These are the activations of a small network on made-up records, seen along a few directions, one row for each record.
Here are examples, each followed by its value of one field, Supug.
Records without Supug are marked missing.
Other fields move the rows too, some of them a lot.
Strong random noise was added to every row along 2 fixed directions; ignore it. To show where, here is one row again and again, with new noise each time:
-116 277 -2 94 175 -2 -90 505 55 -60 -36 -378 57 210 156 -39 -46 -197 -153 -237
175 -102 -22 158 95 -653 -51 296 -305 -262 55 118 59 183 -129 29 -61 -104 59 -354
508 151 326 -138 163 167 130 -610 109 374 -322 255 -297 -475 107 120 -351 14 -178 532
244 287 232 -85 188 285 53 -219 186 295 -259 -65 -191 -261 196 54 -255 -74 -226 331

-87 9 -29 75 -59 30 -4 33 20 29 99 50 -1 3 -11 51 13 112 -14 -13 -> h7
-239 141 -7 -9 -8 178 -53 319 149 -39 22 -228 43 80 70 61 57 14 -156 -77 -> h10
-329 201 -75 19 132 -149 -274 888 37 -291 116 -604 220 336 134 -103 117 -316 -166 -366 -> h8
-5 147 108 -58 74 -48 -89 53 106 52 -50 -170 -97 -110 27 51 -64 -103 -122 67 -> h10
62 -348 -211 144 -150 -155 128 -199 -317 -85 163 319 54 56 -120 -38 170 119 264 -87 -> h5
81 271 200 -149 218 19 -181 326 187 32 -121 -277 -54 -137 170 31 -103 -232 -297 172 -> h4
163 -233 -117 127 -101 -226 106 -370 -227 25 151 377 -29 18 -163 -6 40 164 282 9 -> h2
208 173 259 -169 295 -236 -127 359 76 -117 -134 -67 -50 -120 73 112 -151 -220 -307 20 -> h9
-318 -25 -169 40 -44 -106 -122 608 -71 -311 136 -380 231 391 -26 -140 182 -141 25 -402 -> h1
-144 -438 -235 237 -129 -900 -101 601 -478 -564 332 198 330 402 -315 -55 240 -48 239 -604 -> h8
495 27 358 -258 222 -243 -43 -237 6 48 -236 256 -197 -424 -20 158 -249 -93 -224 367 -> h4
44 -147 -114 133 -91 -249 84 -256 -188 -49 76 174 -2 123 -153 31 23 78 257 -133 -> h13
-170 -17 -179 70 -113 572 148 -194 46 179 52 -88 10 -3 147 -72 172 81 87 112 -> h5
-30 -101 -6 -28 -20 -116 -49 121 -89 -127 36 -74 74 32 -55 -24 21 -61 17 -49 -> h11
-56 -225 -88 139 -72 -716 -62 175 -356 -369 99 167 60 318 -258 57 105 9 227 -573 -> h7
-146 213 -9 41 54 31 -106 306 139 20 48 -218 -12 111 63 -60 13 -52 -90 -22 -> h7
227 85 181 -94 201 -374 -178 321 -5 -107 -56 -36 -27 -118 25 67 -106 -208 -189 48 -> h4
38 -228 -160 -9 -31 -308 74 268 -184 -253 26 161 175 181 -167 13 115 174 158 -392 -> missing
123 139 170 -222 22 554 36 -430 312 376 -213 -121 -139 -317 170 -52 -139 -20 -169 555 -> h11
268 -332 -1 -48 -116 -305 38 -384 -160 -21 20 307 -21 -89 -179 -39 -44 35 133 131 -> h1
-263 -42 -232 94 -102 133 41 -89 24 -38 57 -213 77 171 24 -56 80 -37 231 -230 -> h3
-437 -55 -335 292 -112 -94 -72 576 -169 -256 352 -225 242 504 -25 -62 283 42 175 -570 -> h13
178 3 -28 27 121 -213 -45 163 -162 -134 -100 -42 37 23 36 6 -71 -135 -57 -93 -> h5
-265 190 -57 -57 -39 553 54 -217 245 141 -171 -314 -23 15 220 -51 7 -17 61 -13 -> h3
35 -184 -23 2 -91 -77 21 -98 -86 -29 36 147 53 -33 -109 -62 41 14 83 51 -> h11
-227 -119 -197 93 -115 -137 12 22 -128 -241 18 -75 112 270 -21 -52 116 -6 261 -433 -> h3
132 -280 -10 84 -21 -786 -55 123 -403 -357 41 297 11 197 -299 121 31 38 162 -446 -> h6
87 -173 -87 102 -142 147 165 -510 -114 162 115 318 -50 -92 -50 54 50 237 213 115 -> h12
-703 191 -389 279 -96 74 -184 805 119 -254 320 -620 296 652 18 -205 340 -118 90 -622 -> h10
-194 -113 -174 200 -109 -201 -32 241 -149 -156 245 51 114 226 -100 26 123 118 115 -328 -> h6
-24 217 168 -221 175 111 -88 272 100 -93 -150 -251 4 -31 122 4 -56 -152 -259 28 -> h8
-160 259 7 -77 98 550 12 90 253 153 -155 -325 4 8 150 -47 -5 46 -69 91 -> missing
-265 314 -57 66 132 213 -79 434 110 -33 -77 -511 77 238 200 -50 15 -178 -138 -226 -> h2
96 48 67 -19 155 -467 -196 562 -17 -189 34 1 55 88 6 -18 -22 -153 -132 -72 -> h9
-262 97 -184 147 -33 300 24 130 44 73 166 -194 70 208 118 -92 149 56 83 -108 -> h2
-423 228 -134 -23 26 321 -168 542 192 -72 73 -696 146 272 217 -152 91 -257 -133 -216 -> h1
-30 385 167 -85 170 430 -30 87 326 285 -140 -256 -153 -145 213 6 -163 -41 -236 248 -> h6
463 324 504 -375 334 304 19 -308 338 308 -401 78 -310 -572 225 176 -356 -121 -470 636 -> h9
-82 -132 -149 226 83 -776 -120 682 -406 -523 131 -35 207 493 -153 -18 83 -138 79 -740 -> h12
86 61 22 -193 48 282 128 -1 151 101 -185 9 19 -109 66 31 -13 146 -84 96 -> missing
478 -283 83 66 -10 -732 53 -356 -370 -81 10 513 -125 -162 -247 133 -152 34 152 38 -> h13
384 -42 182 -99 38 -2 144 -667 -69 190 -237 370 -213 -287 -49 98 -207 116 20 339 -> h12

Here are new rows. What is Supug for each?
-121 328 10 52 147 155 -89 430 206 87 -1 -389 16 163 198 -83 -23 -115 -144 -11 -> h13
-76 -267 -244 276 -55 -534 -8 353 -347 -256 352 165 175 348 -130 -30 153 103 252 -478 -> h2
4 -465 -320 239 -328 -23 225 -696 -215 -24 255 458 68 38 -266 -36 186 247 531 -140 -> h3
184 -440 -192 22 -152 -581 123 -3 -408 -353 69 427 186 146 -346 -12 159 208 330 -377 -> missing
419 -389 3 -122 -135 -252 236 -564 -265 -31 -109 629 -5 -244 -284 66 -5 295 233 106 -> missing
-109 398 210 -248 225 430 -99 273 289 50 -209 -465 -28 -92 279 -23 -88 -202 -370 167 -> h8
24 308 219 -195 315 -4 -143 565 192 -113 -149 -280 -21 7 165 77 -102 -245 -391 -45 -> h9
-224 -82 -285 141 -79 138 27 193 -131 -124 132 -192 118 240 43 -106 184 -37 154 -224 -> h5
14 22 -36 71 16 132 68 -42 4 154 104 74 -23 16 98 -10 -7 125 37 41 -> h2
21 146 95 -40 -2 336 28 -242 191 266 -45 56 -141 -228 82 37 -96 111 -102 320 -> h7
56 218 128 -65 129 250 37 -124 86 123 -239 -107 -105 -76 158 27 -136 -49 -158 98 -> h12
-109 25 -50 58 -39 -33 -77 100 42 -23 73 -30 14 41 -68 -25 43 21 11 -25 -> h10
-190 -103 -103 60 -113 79 4 150 -33 -61 98 -63 136 102 -31 -108 133 -36 62 -97 -> h11
-362 -1 -323 158 -190 593 119 -276 182 138 158 -189 96 179 35 -145 200 78 277 -88 -> h3
